Each row below holds a small network's activations on one record, seen along a few directions.
After each row come some of the record's fields: W, S, B, L, E, Y, F, D.
A field that a record lacks is left out.
Other fields move the rows too, some of them a lot.
(in the rows, 500 means zero)
Strong random noise was added to every row along 5 fixed directions; ignore it. To show where, here is one row again and again, with new noise each time:
[459 568 569 461 591 411 567 537 555 534 512 573 398 403 436 509 461 510
 481 434 509 416 718 428]
[520 477 500 478 454 467 377 588 476 426 453 377 523 442 418 450 481 501
 401 422 479 500 649 391]
[520 576 435 402 538 399 431 490 574 503 498 410 396 430 218 430 455 535
 456 396 457 397 830 405]
[590 475 595 472 574 352 490 446 511 658 459 415 422 258 481 559 387 628
 658 640 447 430 658 488]
[473 479 487 387 549 666 421 573 544 385 504 515 521 604 374 556 554 366
 492 453 472 389 579 432]
[539 435 636 497 533 405 467 563 410 510 461 428 509 345 600 602 445 522
 528 559 507 487 579 459]
[427 548 640 447 637 418 608 579 478 475 539 623 417 440 535 628 489 431
 471 433 561 404 682 449]

[603 279 606 421 442 772 399 542 466 552 335 477 676 632 659 528 428 445
 696 629 434 558 265 598]  W=w1 S=s3 B=b1 E=e1 Y=y2 F=f2
[496 410 529 491 481 735 409 558 547 465 450 497 602 575 569 519 562 443
 572 602 452 471 354 463]  B=b1 L=l2 Y=y2 F=f2
[581 515 543 514 518 246 456 475 330 519 537 276 440 329 467 617 443 538
 493 566 495 432 702 471]  B=b1 L=l1 Y=y2 F=f2
[415 601 382 520 374 758 484 504 674 397 502 635 544 635 454 240 608 508
 341 350 464 543 409 390]  B=b2 L=l2 E=e1 Y=y2 F=f2
[588 522 617 371 622 386 587 389 402 550 535 520 431 416 592 672 484 460
 617 612 483 376 557 601]  B=b1 L=l1 E=e1 Y=y2 F=f2
[508 511 504 441 513 476 520 488 354 463 518 477 490 673 488 544 503 433
 484 418 579 511 551 565]  W=w1 S=s3 B=b1 E=e1 Y=y2 F=f2
[510 325 665 469 503 406 431 611 349 520 367 394 576 432 599 570 394 481
 470 509 508 560 552 563]  W=w1 S=s3 B=b1 L=l2 Y=y1 F=f1 D=d4
[550 442 587 523 443 479 479 525 539 654 403 485 544 503 525 371 373 561
 560 490 464 542 481 544]  W=w1 S=s3 B=b1 E=e1 Y=y2 F=f2
[589 540 566 542 547 521 476 450 436 470 495 451 518 196 703 578 461 514
 526 717 458 487 436 441]  B=b2 L=l2 E=e1 Y=y2 F=f2
[406 598 567 466 677 385 651 565 468 435 608 631 382 639 359 674 571 349
 437 360 564 335 671 474]  B=b2 L=l1 Y=y2 F=f2
[456 549 481 577 337 549 624 482 481 534 457 636 508 632 626 280 533 598
 413 347 565 696 371 515]  W=w1 S=s3 B=b1 E=e1 Y=y2 F=f2
[397 590 444 512 569 557 588 480 660 594 527 689 407 482 428 398 515 494
 443 489 488 448 562 512]  W=w3 S=s2 B=b1 L=l2 Y=y1 F=f1 D=d4
[350 472 646 519 644 671 666 537 575 510 578 733 486 606 603 675 606 369
 592 505 574 370 347 493]  B=b2 L=l2 Y=y2 F=f2
[585 418 264 640 359 490 279 546 689 568 375 237 541 318 219 229 488 692
 482 594 362 549 434 358]  B=b2 L=l2 Y=y1 F=f1 D=d1
[549 444 534 486 456 602 548 402 535 656 483 564 523 611 517 451 484 534
 699 580 483 504 336 616]  W=w1 S=s3 B=b1 E=e1 Y=y2 F=f2
[481 650 479 481 633 363 562 409 606 517 622 568 317 270 355 538 474 515
 525 614 488 381 713 435]  B=b2 L=l2 Y=y1 F=f1 D=d4
[339 503 459 725 354 388 566 674 415 378 500 527 558 510 611 393 662 543
 220 340 647 713 335 396]  W=w2 S=s1 B=b2 L=l2 Y=y1 F=f1 D=d1
[406 519 521 492 487 703 638 502 572 479 463 762 570 637 700 382 499 445
 465 446 497 583 404 497]  W=w3 S=s3 B=b1 L=l2 E=e1 Y=y1 F=f2 D=d1
[571 484 609 635 462 329 471 525 397 492 449 344 532 199 723 525 406 590
 465 600 511 562 547 480]  B=b2 L=l2 E=e1
[564 586 407 515 481 275 394 456 439 477 507 226 495 255 414 447 458 610
 434 585 409 480 693 413]  B=b2 L=l1 Y=y1 F=f2 D=d1
[442 492 617 476 547 504 674 543 575 630 527 668 449 586 556 553 502 503
 608 438 557 509 453 566]  W=w3 S=s3 B=b1 E=e1 Y=y2 F=f2
[541 550 334 473 406 547 387 388 391 354 519 373 588 459 527 487 558 488
 353 556 498 549 422 509]  W=w3 S=s2 B=b2 L=l2 E=e1 Y=y1 F=f1 D=d1
[478 451 418 528 441 635 461 569 674 575 471 497 548 489 420 307 437 532
 583 519 401 479 427 429]  B=b1 E=e1 Y=y1 F=f2 D=d1
[509 473 448 308 613 634 522 463 560 515 474 573 522 614 362 542 452 405
 635 506 439 369 592 565]  W=w2 S=s1 B=b1 L=l2 E=e1 Y=y1 F=f2 D=d1
[634 490 544 573 444 323 478 350 443 624 488 339 460 181 656 515 436 661
 657 722 461 502 503 564]  B=b1 L=l2 E=e1
[638 426 417 490 370 508 368 471 418 502 439 272 572 477 469 435 497 550
 504 523 468 604 422 514]  W=w1 S=s1 B=b2 E=e1 Y=y2 F=f2
[484 591 459 482 494 653 505 468 617 489 485 671 508 386 512 397 441 509
 399 519 409 512 498 489]  W=w3 S=s2 B=b2 L=l2 E=e1 Y=y1 F=f1 D=d4
[486 576 501 621 422 327 591 460 379 509 566 445 428 382 571 483 546 589
 410 474 537 545 533 434]  B=b1 L=l1 Y=y2 F=f2
[523 420 595 621 495 476 461 548 520 604 459 434 523 353 647 494 505 590
 587 666 513 517 390 459]  B=b1 L=l2 Y=y2 F=f2
[415 391 540 663 394 443 566 648 613 615 514 553 485 517 529 438 552 597
 482 446 539 667 362 460]  W=w3 S=s2 B=b1 Y=y1 F=f1 D=d3
[510 607 448 503 479 427 520 427 423 423 575 538 492 490 488 499 607 501
 427 472 574 517 528 503]  W=w2 S=s1 B=b2 L=l2 Y=y2 F=f2
[588 533 327 375 472 569 421 437 590 543 450 427 448 601 199 339 440 525
 510 385 434 475 679 492]  W=w2 S=s2 B=b1 E=e1 Y=y2 F=f2
[416 639 501 418 694 662 592 514 559 346 588 736 467 604 515 599 605 291
 394 452 552 321 519 480]  B=b2 L=l2 E=e1 Y=y2 F=f2
[486 482 503 570 412 655 459 577 555 470 443 550 578 594 533 366 531 438
 419 473 414 509 380 438]  B=b1 L=l1 Y=y2 F=f2
[390 547 418 492 452 499 572 601 552 411 530 586 484 729 405 381 533 419
 319 299 598 561 558 466]  W=w2 S=s2 B=b1 E=e1 Y=y1 F=f1 D=d1
[630 480 536 519 578 197 534 310 504 788 547 353 337 252 447 602 392 814
 762 742 454 470 517 669]  B=b2 E=e1 Y=y1 F=f1 D=d4
[521 421 435 585 349 567 401 477 669 645 400 412 536 564 300 349 520 604
 539 511 438 541 371 472]  W=w2 S=s2 B=b2 L=l1 Y=y2 F=f1
[456 416 481 507 457 571 443 598 433 407 543 423 577 748 371 611 640 390
 489 381 565 516 385 500]  W=w2 S=s1 B=b2 Y=y2 F=f2
[538 404 486 516 500 463 493 487 534 583 524 383 466 496 496 569 472 582
 673 687 510 504 410 517]  B=b1 E=e1 Y=y1 F=f1 D=d1
[430 520 577 480 555 524 596 536 489 499 588 618 516 631 539 625 534 404
 484 400 596 457 458 545]  W=w3 S=s2 B=b2 E=e1 Y=y2 F=f2

Here are new rows. What are their fields?
[494 511 478 464 474 478 449 513 527 477 431 479 538 445 423 417 447 481
 467 522 460 515 541 476]  W=w1 S=s3 B=b2 L=l2 Y=y1 F=f1 D=d1
[456 329 698 480 685 591 526 576 404 474 524 628 530 549 676 797 510 322
 586 639 538 357 344 614]  B=b1 L=l2 Y=y1 F=f1 D=d4
[480 475 485 563 414 614 354 598 512 376 461 422 610 509 515 436 561 493
 402 485 493 548 431 376]  B=b2 L=l2 Y=y2 F=f2
[538 444 466 642 433 599 400 503 687 604 406 411 527 330 508 344 479 590
 596 648 408 494 423 447]  B=b1 L=l2
[349 630 526 427 621 614 665 523 509 351 668 714 433 696 515 667 657 359
 457 379 635 398 467 499]  B=b2 E=e1 Y=y2 F=f2
[466 582 428 593 474 420 520 464 576 537 564 460 414 439 353 450 620 632
 509 495 518 502 517 407]  B=b2 L=l2 Y=y2 F=f2
[472 435 603 611 454 321 513 615 421 440 553 367 510 336 676 591 509 512
 421 554 588 609 384 434]  B=b2 E=e1 Y=y1 F=f1 D=d1
[535 679 376 505 460 526 563 308 529 512 559 591 460 425 498 401 544 597
 448 507 503 533 511 500]  W=w3 S=s2 B=b2 L=l2 E=e1 Y=y2 F=f2
[345 539 431 579 505 465 499 703 581 378 524 532 569 580 432 412 588 408
 260 283 567 548 565 340]  W=w3 S=s2 B=b2 L=l2 Y=y1 F=f2 D=d1
[591 393 472 517 445 586 439 506 498 559 436 398 540 598 481 460 491 594
 631 577 468 545 360 548]  B=b1 E=e1 Y=y2 F=f2
[513 544 430 555 459 371 461 491 410 443 614 307 453 460 379 543 558 549
 458 456 565 496 520 444]  B=b2 E=e1 Y=y2 F=f2
[497 515 469 403 547 635 494 500 571 466 477 600 468 516 422 504 503 441
 506 563 367 387 522 528]  B=b1 L=l1 Y=y1 F=f1 D=d4
[502 516 536 543 463 659 516 515 674 565 405 597 557 512 559 362 434 499
 561 513 428 531 401 551]  W=w1 S=s3 B=b2 E=e1
[494 584 480 561 458 416 552 458 625 595 484 486 419 319 435 314 463 671
 441 430 477 530 603 408]  B=b2 L=l2 E=e1 Y=y2 F=f2
[343 515 550 512 515 503 684 606 545 483 587 686 451 569 582 536 563 455
 489 448 608 472 396 502]  B=b1 E=e1 Y=y1 F=f1 D=d1
[489 424 424 515 394 603 410 582 572 523 405 408 597 622 403 363 487 534
 525 523 466 580 360 525]  W=w1 S=s3 B=b2 E=e1 Y=y1 F=f1 D=d1
[420 518 475 442 437 467 593 458 468 492 461 577 510 630 512 395 504 521
 423 379 569 556 519 562]  W=w1 S=s3 B=b1 L=l2 E=e1 Y=y1 F=f1 D=d1
[502 411 501 592 318 542 361 563 452 394 426 370 636 485 616 396 413 527
 382 498 492 632 360 413]  B=b2 E=e1 Y=y1 F=f1 D=d1
[555 455 446 665 356 631 389 533 677 633 449 395 562 407 466 280 451 650
 588 620 398 559 306 418]  B=b2 E=e1 Y=y2 F=f2
[455 584 567 552 663 367 655 448 553 585 566 626 420 347 613 550 467 517
 492 550 536 493 604 484]  W=w3 S=s2 B=b2 L=l2 Y=y1 F=f2 D=d1
